Here are a small network's activations along a few directions, averaged over the inputs that share one value of a field.
Related values have similar rows: they may be neighbours, one step apart, or belong to one group.
In the rows, 128 means zero.

Values of ZAZ:
masun: [ 90 118  92 216 141 192  87 145 129 146 131 122]
revak: [134  90 113 167 131 137 193  89 105 122 105 141]
nuda: [100 173 188 128  95  96  84 182 168 136 188 107]
tig: [141 105 157 110 152  91 112 143 161 107 153 182]
tulof: [151 106 130 148 195 129 153  70 116 116 100 210]
rodal: [119  81 123 141  92 115 206 101 141 145 115  86]
bira: [120 155 174  58  69 116  93 166 110 156 147 101]
topo: [135 139 121 125  97 141 100 128  90 163 118  45]
satog: [151 162 106  88 111  95  96 180  92 127 134 149]
nef: [160 152  68 146 121 208  93 148  61 174 116  82]
rig: [116  79 183 105 110  95 134 129 218 119 179 114]
sogag: [174 158 124  59 104 120 121 117 128  77 127 191]
ganu: [143 160  74 149 143 187 197  83  67 108 125  92]
zimip: [ 68  57 120 160  97 105 145 103 185 137 148  75]
zasez: [149 160 175  28  77 135 159 121 131 110 108  93]
rata: [128 147 153 145 141  99  75 195 141 126 154 168]
devi: [150 150  87  94 196 138  87 135  74 156 126 168]
taduv: [147 166  86 102 191 131 126  88  78 101  95 175]
movub: [ 84 142 104 193  68 148  70 130 151 163 131  49]
vubov: [113 148 117  85  97 158 177 108  97 121  74  45]
fazep: [152 108 192  82  74  98 180  98 191 136 113 118]
libed: [170 107 143 115 121  84 161  97 155  81 113 176]
dulo: [ 98  78 118 188 164 146 154 133 138 117 148 141]
tezat: [103  92 157 177 215 132 115 119 146 100 126 191]
mita: [103 168  95 191 198 104  82 196 127 157 123 178]
ZAZ is arranged as a network in which each value has 4 neighbours.
Which values are neighbours of devi? Give them in the order they are listed. -> satog, nef, taduv, mita
Which values are neighbours of dulo? Give them in the order they are listed. -> masun, revak, zimip, tezat
Which values are neighbours of vubov? Give them in the order they are listed. -> rodal, topo, ganu, zasez
A value of ZAZ combines one of 5 hidden first parts with one of 5 second parts; all combinations occur once.
ganu and dulo share the first part; ganu and vubov share the second. Which value has the first part of vubov and the second part of dulo? -> zimip
topo and movub share the first part; topo and bira share the second. Which value has the first part of bira and the second part of movub? -> nuda
rata and satog share the first part; rata and mita share the second. Which value has the first part of mita and the second part of satog? -> devi
